A small network was shown many inputs. Here are its activations along a few directions, one row for each input.
In each table, some parts of the input vary, and every possible input appears once, in random order.
Descriptions start from the smaller parts, as in this example, which fits no table here: line(6) and (point or ring(9) or (values(3) and ring(5))).
Shared parts are said once, and a part with two or three values counts as separate values.
In the rows, 128 means zero.

Other details of the inputs shift rows strongly along three fixed directions, in all tables alike. That doesn't count.

Table:
R1: [104  99 119 147 101 133 141 123 138 145 146 126 127 176]
R2: [107 111 117 129  99 126 148 118 148 129 154 114 138 181]
R3: [135 141 133 113 137 135  75 204 189 156 195   6 114 101]
R4: [119 108 118 132 108 121 152 119 135 143 156 113 124 188]
R5: [158 154 144 125 157 121 104  92 116 155 153 107 148  66]
R6: [120 109 119 125 100 120 150 118 144 135 149 110 139 187]
R7: [123 106 149 135 125 102 133  60  86 138 115 169 158 142]
R8: [115 154  89 113 126 146 131 217 185 108 102 135 104 142]
R9: [136 140 113 139 134 156 115 157 156 138 178  45 120 103]
R10: [115 110 147 147 137 111 141  59  69 106 121 157 127 141]
R11: [106 152 145  91 145 101  96 178 135 103  68 174 103 102]
R12: [134 153 128  97 143 125 139 157 121  99  74 160 114 104]
R13: [161 151 135 134 166 127  95 104 113 140 155  92 144  63]
R14: [129 103 152 126 118 103 135  57  89 131 113 164 161 141]
R15: [120 153  95 109 128 141 138 222 176 117  95 124 107 150]
R16: [125  93 121 144 105 132 141 117 141 145 151 128 118 174]
R17: [120 144 132 116 130 127 130 138 125 124  72 195 119  95]
R18: [109 111 111 138 105 124 139 115 149 133 158 126 133 182]
R19: [111 100 117 153 109 131 129 126 130 120 150 118 141 182]
R20: [138 155 139 139 165 130  99 105 109 133 154  94 147  60]
R21: [134 156 146 136 152 132 113  95 109 150 154 104 136  60]
R22: [123 109 142 147 136 112 136  56  76 104 124 161 124 138]
R23: [135 103 142 146 130 106 120  63  80 111 116 167 155 144]
R24: [140 135 100 114 123 146 131 212 168 117 101 136 104 146]
R25: [120 105 146 140 121 114 127  65  81 101 118 159 157 139]
R26: [156 143 140 143 157 135  86 105 112 135 154 105 151  57]
R27: [136 143 140 112 135 137 137 151 113  97  71 169 112  98]
R28: [128  96 114 137 105 121 132 120 145 149 147 128 140 183]
R29: [128 106 113 131 108 121 145 115 141 142 160 118 122 185]
R30: [130 156 127  99 141 122 136 159 126  99  68 162 126 105]
R31: [120 140 109 111 115 149 150 216 182 139  96 143  94 143]
R32: [146 141 150 131 143 137 106  95 113 154 149 103 144  54]
R33: [124 148 103 109 116 146 150 204 183 130 110 136  88 143]
R34: [106 110 119 135  97 131 151 112 137 129 151 114 125 176]
R35: [127 140 105 101 117 141 146 219 180 143  92 144 104 146]
R36: [117 101 119 139 109 134 151 121 129 112 148 105 112 183]
R37: [165 137 145 147 158 142  98 105 107 138 157  96 130  59]
R38: [156 149 140 131 167 128 106 107 103 141 155  86 134  68]
R39: [133 151 167 122 170 109  65 127 116 149 163  68 132  52]
R40: [110 155 128 123 143 129 133 142 110 100  78 168 114  99]
R41: [164 148 135 131 166 129 100 106 110 140 159  90 131  65]
R42: [145 150 114 126 135 143 119 168 172 168 178  55 132 115]
R43: [122 156 136  96 130 126 133 154 136 119  62 187 132  90]
R44: [133  91 119 135 105 130 140 126 125 119 146 109 131 187]
R45: [162 130 121 120 129 149 115 162 168 173 179  54 130 103]
R46: [148 132 112 152 134 159  99 158 156 146 180  61 124 100]
R47: [123 102 152 153 130 117 135  67  70 110 118 160 133 139]
R48: [127 105 148 146 131 106 125  67  73 113 113 161 157 145]
R49: [118 161 126 103 141 127 132 157 129  93  72 166 126  95]
R50: [118 106 124 130 101 131 158 116 139 131 153 112 116 179]
R51: [147 152 151 134 156 131 119  94 109 154 160  98 127  61]
R52: [134  99 145 132 125 102 133  57  86 136 120 176 144 140]
R53: [115 157 128 113 132 123 138 133 124 114  78 188 113 100]
R54: [114  98 113 141 103 126 130 118 149 142 151 133 139 177]
R55: [105 101 118 141 103 127 138 125 145 144 148 128 140 180]
R56: [131 146 143 100 130 131 145 149 129 121  66 182 112  95]
R57: [117 151 123 123 142 128 128 139 116  98  81 174 111 100]
R58: [129  95 117 139 103 130 135 129 133 120 144 106 143 189]
R59: [118 147 134 127 138 133 127 147 108 102  72 177 120  99]
R60: [128  94 119 146 112 128 136 127 122 126 149 113 130 187]
R61: [110 168 130 101 138 121 140 153 134 115  70 186 125  99]
R62: [125 105 120 122 102 123 155 117 139 135 154 109 126 186]
R63: [114  97 119 148 100 139 136 119 125 113 144 113 128 176]
Description of these inputs: values(3) and (point or (line(4) and ring(5))).
Changing only the values(3) part turns R45 into R35. The same change can be made to R3. Which row results?
Answer: R39
Changing only the values(3) part turns R6 into R5. The same change can be made to R32. Which row results?
Answer: R17
Change only the values(3) part in R44. List by row number the other rows that result.
Answer: R24, R60

Table:
R64: [115 155 110  98 117 132 139 205 184 149  94 151 109 142]
R65: [111 133 148 114 129  97 129  96  88  86  67 200 136 134]
R66: [161 156 138 125 150 140 122  97 114 144 124 136 135  50]
R67: [125  92 154 162 139 111 106  21  68 133 184 104 147 128]
R68: [ 95  94  99 137  96 126 138 154 163 123 155 103 112 219]
R69: [124 146 122  97 122 131 134 195 178 143  95 155 115 141]
R70: [113 136 129 101 128 115 128 163 129  98  67 169 117 132]
R71: [103  95  96 147  94 136 143 156 156 120 159 103 104 217]
R72: [150 152 141 119 161 134  96 164 139 135 139  91 123  56]
R73: [120 115 142 149 125 119 107  68 105 136 185  79 148 132]
R74: [110 139 121 130 131 134 148 149 123  94  75 170 111 130]
R75: [116 147 125 107 119 129 171 138 128 121  88 177 112 127]
R76: [118 152 107  96 119 132 128 220 172 106  85 134 109 146]
R77: [ 96 129 151 115 130 104 139 104  89  89  63 204 120 119]
R78: [114  72 134 139  94  98 142  67  98 133 123 172 159 207]
R79: [116 142 116 104 126 128 127 203 166 108  89 141 105 138]
R80: [159 103 115 148 114 150 129 101 139 160 193  65 144 143]
R81: [142 164 129 130 153 154 110 159 135 131 141  90 118  61]
R82: [126 104 124 152 128 132 108 114 138 149 205  53 129 145]
R83: [160 157 132 135 160 152 105 157 131 127 140  91 124  63]
R84: [155 159 142 106 149 129 104 150 148 170 136 100 138  71]
R85: [140 162 142 112 145 133 112 148 151 172 143 106 132  66]
R86: [166 166 128 111 152 142 130 145 139 153 139  98 125  61]
R87: [119 147  97 128 132 149 140 193 158 106  90 144  99 136]
R88: [110  76 124 159 107 113 151  68  81  94 119 157 138 209]
R89: [124 146 104 113 125 151 136 220 164 105  95 139 100 141]
R90: [ 95 138 143 113 129 101 140  99  93  87  68 201 138 134]
R91: [138 100 127 153 125 138 106 124 140 146 201  49 127 150]
R92: [125 118 110 146 120 134 109 131 157 148 201  50 130 160]
R93: [140 111 130 135 118 129 132 107 154 168 195  66 132 144]
R94: [ 99  77 136 143  90 101 150  63 103 134 130 176 155 197]
R95: [118  90  98 151  97 143 148 162 148 112 150  97 120 221]
R96: [134 118 125 139 120 129 132 100 152 175 200  63 131 139]
R97: [130  97 153 152 136 101 107  33  71 126 175  97 172 137]
R98: [139 148 162 143 161 125 114  59  59 111 114 150 144  53]
R99: [113  93 116 137  91 120 175 106 131 124 141 147 122 212]
R100: [146  97 126 149 115 127 110 114 149 173 192  78 153 148]
R101: [ 94 103  89 133  97 134 142 168 176 119 157 102 118 228]
R102: [ 97 133 148 113 127 101 135  98  91  90  64 201 125 126]
R103: [150 163 122 136 160 151 107 155 133 132 140  94 120  61]
R104: [153 140 160 148 169 122 109  61  64 111 112 145 145  57]
R105: [116 150 101 117 128 147 136 199 155 108  94 147  97 135]
R106: [109 134 147 113 137 100 131 107  95  84  68 199 142 127]
R107: [107  77 129 148 106 112 148  72  76  95 122 163 138 209]
R108: [163 133 160 130 153 116 108  53  72 141 112 161 169  55]
R109: [117 125 143 118 125 102 135 100 105 128  70 216 143 124]
R110: [118  89 107 146  95 127 149 108 137 139 138 151 139 198]
R111: [112 152 107 112 115 147 139 217 170 108  93 135  90 138]
R112: [129 153 115  88 122 133 150 192 173 138  85 145 106 134]
R113: [118 124 138 122 120 117 147  93  96 120  74 214 143 119]
R114: [153 155 140 113 161 133  95 166 134 135 133  86 127  54]
R115: [154 158 121 118 138 161 131 153 155 150 136 108 123  68]
R116: [154 145 169 128 167 111  97  64  56 114 109 146 144  46]
R117: [125 117 121 132 112 136 141 118 163 171 197  60 127 149]
R118: [166 147 129 126 145 143 105 146 144 156 136 117 144  63]
R119: [132 154 152 123 156 129 103 114 102 125 119 126 124  53]
R120: [141  96 143 151 134 122 103  79  98 138 185  71 143 131]
R121: [111 104 109 137  96 122 176 102 131 131 144 144 119 199]
R122: [158 159 138 128 158 142  97 160 134 131 141  91 118  57]
R123: [138 142  99 106 112 156 153 203 180 125  92 151 105 142]
Describe the family of inputs behind these rows.
Answer: line(4) and (ring(6) or line(9))
Changing only the line(4) part turns R74 into R104. The same change can be made to R94. Which row results?
Answer: R100
Changing only the line(4) part turns R117 into R93. The same change can be made to R77. Which row results?
Answer: R72
Change only the ring(6) part in R86. List by row number the other rows that result.
Answer: R78, R80, R84, R108, R112
Change only the line(4) part in R75. List by row number the other rows that result.
Answer: R86, R99, R121

Table:
R124: [149 145 124 130 135 151 126 133 147 159 166  85 126  87]
R125: [127 149 119 105 137 135 119 196 158 109 127  90 105 118]
R126: [159 141 121 135 135 147 120 129 145 159 167  87 139  92]
R127: [156 130 155 131 149 116 122  55  73 132 113 170 156  75]
R128: [123 156 115 106 129 138 130 191 179 145 120 113 119 120]
R129: [137 131 154 155 159 123 107  62  64 107 113 164 146  74]
R130: [139 135 162 132 145 114 136  50  73 135 115 165 140  68]
R131: [104  78 126 166 110 123 110  96 122 121 181  96 141 191]
R132: [ 92 157 125 104 135 123 127 177 128  84  49 193 105 111]
R133: [112  87 116 144  92 115 137 106 147 146 175 106 143 216]
R134: [137 146 140 119 140 129 113 134 143 166 156  88 127  85]
R135: [124 154  98 135 134 158 126 204 164 120 126 105  99 113]
R136: [161 137 131 133 141 142 117 114 126 154 153 105 144  76]
R137: [162 138 124 139 150 150 110 148 130 131 162  59 124  99]
R138: [154 146 124 136 153 147 116 146 130 129 169  59 117  93]
R139: [139 131 165 122 148  97 108  56  77 136 113 167 161  78]
R140: [ 95  82 123 141  89 110 149  84 127 141 167 124 136 224]
R141: [106  90  99 123  82 119 147 169 174 133 131 137 123 237]
R142: [109 155 138  90 126 112 145 159 134 118  56 204 106 120]
R143: [127 147 129 129 148 135 101 139 138 129 166  64 118  93]
R144: [106  71 156 155 112  91 117  32  56  93 128 161 156 185]
R145: [ 76 104 114 107  81 103 176 145 143  98  58 216 121 234]
R146: [119  74 116 142  97 114 130 110 144 151 169 106 142 212]
R147: [123 156 121 100 125 134 160 161 137 109  49 200 119 113]
R148: [152 142 129 131 134 148 128 135 150 161 166  86 118  91]
R149: [140 139 156 132 149 118 134  49  75 130 114 165 150  71]
R150: [118  80 129 149 111 114 123 102 115 115 174  81 137 202]
R151: [129 158  99 126 137 155 131 198 167 116 130  92  93 115]
R152: [140 133 108 111 123 144 140 176 156 132  90 155 118 130]
R153: [126 148 122 112 134 137 134 183 120  82  36 197 108 116]
Describe the family of inputs behind these rows.
Answer: values(2) and (ring(6) or line(9))
Change only the line(9) part in R148. List by row number the other rows that result.
Answer: R124, R126, R127, R130, R136, R147, R149, R152
Change only the values(2) part in R129. List by row number the other rows that result.
Answer: R131
